Each row below holds a small network's activations on one input, seen along a few directions.
In each table, some parts of the input vary, and every possible input appears once, in random order.
A made-up example of a description, with smaller parts first: line(6) and (point or (values(2) and ring(5)) or line(11)).
Shared parts are said once, and a part with two or three values counts as separate values.
In the rows, zero is written as 128.

Rows:
R1: [131 146 132  78  92  94 112  98 114 124  94 149 156 110]
R2: [128 140 119  88 102 116 120  97 114 110 108 173 152 122]
R3: [145 142 147 162 120 152 136 167 127 110 172 118 108 122]
R4: [118 115 156 105 148 127 141 144 127 158  90  96 116 146]
R5: [124 144 112  91 109 125 122  90 107 101 112 175 145 123]
R6: [155 141 150 159 116 144 134 170 135 120 166 114 118 124]
R7: [111 115 137 119 163 158 153 131 122 142 105 130 105 154]
R8: [117 106  88 229 141  99 119 125 158 135 199  95 137 113]
R9: [113 112 129 118 168 156 138 128 131 138 115 130  92 154]
R10: [147 141 142 160 129 155 119 160 140 111 175 121 104 121]
R11: [154 145 155 155 112 145 129 175 137 122 156 110 120 115]
R12: [121 113 151 107 152 137 143 146 124 152  91 109 118 144]
R13: [ 93 112  42 152 124  77 103  56 140 124 146 141 173 119]
R14: [135 143 123  78  97  99 114 100 109 113  99 156 154 110]
R15: [133 140 103  92 115 124 106  82 117  96 118 172 135 126]
R16: [153 146 164 150 104 126 123 177 132 134 153  89 123 114]
R17: [156 145 160 152 108 135 125 179 130 128 153 101 125 112]
R18: [121 115 143 110 157 144 147 138 130 145  94 115 113 149]
R19: [ 85  75  71 184 173 111 137  88 151 168 143 100 130 141]
R20: [116 111 144 117 157 149 150 139 128 148 101 125 112 156]
R21: [131 143 121  83  99 113 117  98 115 109  99 167 151 113]
The inputs of R18 and R11 match in every part but one. If R19 is changed in the same way as R18 into R11, which row does it become?
> R8
Describe the family of inputs behind these rows.
> values(3) and (point or line(6))
List by row number the other rows that have the values(3) part in common with R14.
> R1, R2, R5, R13, R15, R21
Change only the values(3) part in R7. List by row number the other rows that result.
> R3, R5
Change only the values(3) part in R1. List by row number the other rows that result.
> R4, R16

Rows:
R22: [184 178 183 108  83 173 135 175  97  80 159 170  98 115]
R23: [190 187 186 105  85 155 124 185 111 103 135 129 123 116]
R24: [ 94 125  52 117 111  99 116  26 112  81 135 217 170 118]
R25: [123 127 150  75 169 175 151 113 100 127  90 172  73 165]
R26: [171 175 175 111  80 183 140 180 113  84 146 150 118 122]
R27: [116 121 145  72 168 157 157 127 120 143  62 129 115 172]
R28: [ 98 127  47 115 113 106 110  28 125  94 130 198 175 118]
R29: [182 184 202  94  74 126 126 183 105 113 122 110 130  97]
R30: [112  97 124 231 159 110 133 165 167 162 185  40 122 127]
R31: [119 100  99 240 174 165 136 162 170 140 211  83  97 135]
R32: [117  93 101 243 175 157 145 166 159 128 219  98  92 136]
R33: [104 123  49 104 116  75  85  39 131 105 116 173 175 116]
R34: [ 89 112  64  98  83  43 103  50 121 144  97 157 202 103]
R35: [126 131 146  71 170 183 143 112 113 139  83 156  79 165]
R36: [115 110 160  50 163 125 133 129 118 155  56 109 107 151]
R37: [116  94 165  64 148 124 152 141 118 176  31 110 127 148]
R38: [112  84 136 232 147 102 134 173 178 184 176  42 124 128]
R39: [164 165 208 101  67 117 138 205 120 128 103 106 151  96]
R40: [132 108 112 236 175 136 118 160 162 158 201  63 102 132]
R41: [ 96 119  55  93 101  47  82  41 122 116 103 150 179 100]
Describe the family of inputs behind these rows.
> values(4) and line(5)
The inputs of R36 and R30 match in every part but the values(4) part. If R25 is changed in the same way as R36 into R30, which row does it become?
> R32
Change only the line(5) part in R41. List by row number the other rows that result.
> R24, R28, R33, R34
Change only the line(5) part in R23. List by row number the other rows that result.
> R22, R26, R29, R39

Rows:
R42: [128 142  91  51 115 119 103  63 112 100  88 188 153 130]
R43: [112 106 105 208 169 139 140 136 149 159 183  73 123 150]
R44: [104  99 106 208 178 138 148 135 154 176 172  61 113 149]
R45: [ 97 110  64 135 123  91 133  66 121 112 135 169 179 138]
R46: [ 83  93  67 136 145  85 134  58 130 144 104 151 158 141]
R47: [117  96 177 145 178 172 158 190 152 171 114  77  83 151]
R48: [144 138 172  63 132 151 131 131  98 119  78 155  95 142]
R49: [ 66  79  63 121 151  80 142  54 130 158  93 142 162 140]
R50: [111 107  90 144  89  75  98  87 136 108 151 153 155  91]
R51: [153 156 174  68 121 142 144 144  91 105  89 152 126 150]
R52: [114 123  82 148  99 104 115  71 125 106 150 169 151  91]
R53: [126 129 100 220 147 146 135 157 146 135 206  77 118 131]
R54: [120 152  89  57 105 118 100  73 116  84  94 188 152 121]
R55: [122 130  90  52 126 113  98  57 115 114  68 182 143 135]
R56: [130 158 112  57  88  95  85  79 123 100  99 178 163 102]
R57: [162 169 194  75  97 128 116 157 108 109 107 152 107 109]
R58: [133 165 106  63  86 110 112  74 109  94  95 169 180 110]
R59: [108 117  83 143 100  78 100  83 130 113 148 167 161  93]
R60: [171 136 185 175  99 152 139 228 144 144 170  76 109 116]
R61: [146 129 124 224 145 142 123 158 153 128 208  77 105 103]
R62: [137 156 122  66  73  82  87  86 121  99  93 159 172 112]
R63: [105 117  88  43 137 111 114  56 117 126  58 170 147 132]
R64: [126 119 107 211 159 142 141 145 146 144 199  80 126 146]
R65: [ 90 102  62 136 126  98 126  52 121 139 123 165 162 139]
R66: [ 90  82 113 193 195 133 143 131 165 177 157  62  96 142]
R67: [161 175 185  79  89 148 145 148  93 108 109 144 125 114]
R68: [127 110 171 158 165 172 167 197 143 165 127  75 107 159]
R69: [ 97 113  87  40 137 103 122  55 111 151  41 156 158 139]
R70: [150 161 172  75 113 151 130 151 102  91 101 161  97 129]
R71: [163 139 186 169 120 157 133 223 148 137 169  97 100 111]
R72: [143 126 126 222 143 121 105 168 155 139 207  78 107 102]
R73: [165 164 197  80  80 118 125 164 106 109 106 131 123 117]
R74: [133 133 171  64 140 139 152 137  94 136  60 135 113 150]
R75: [173 144 187 176 123 177 144 213 150 126 165  98  91 113]
R76: [145 119 121 222 122 118 116 173 146 146 212  54 120 105]
R77: [156 129 179 164 151 179 145 202 148 129 152 106  92 150]
R78: [144 119 176 162 158 183 141 192 147 147 137  98  83 152]
R79: [104 118  66 147 118  98 112  75 131  96 141 177 143 117]
R80: [117 120 168  48 146 135 160 134  94 149  49 126 117 149]
R81: [149 139 164 171 131 177 157 217 138 126 162  93 110 144]
The inputs of R68 and R78 match in every part but one. If R46 is changed in the same way as R68 into R78, which row does it become?
> R65
The inputs of R47 and R75 match in every part but one. If R66 is changed in the same way as R47 into R75, which row does it become?
> R61
Describe the family of inputs behind these rows.
> ring(5) and line(8)
Change only the line(8) part in R51. List by row number the other rows that result.
> R48, R57, R67, R70, R73, R74, R80
Start at R60 and move only the ring(5) part, one step at a time. The first step leads to R73. Which rows follow, in order?
> R62, R50, R76
Change only the ring(5) part in R54. List by row number the other rows that result.
> R53, R70, R79, R81
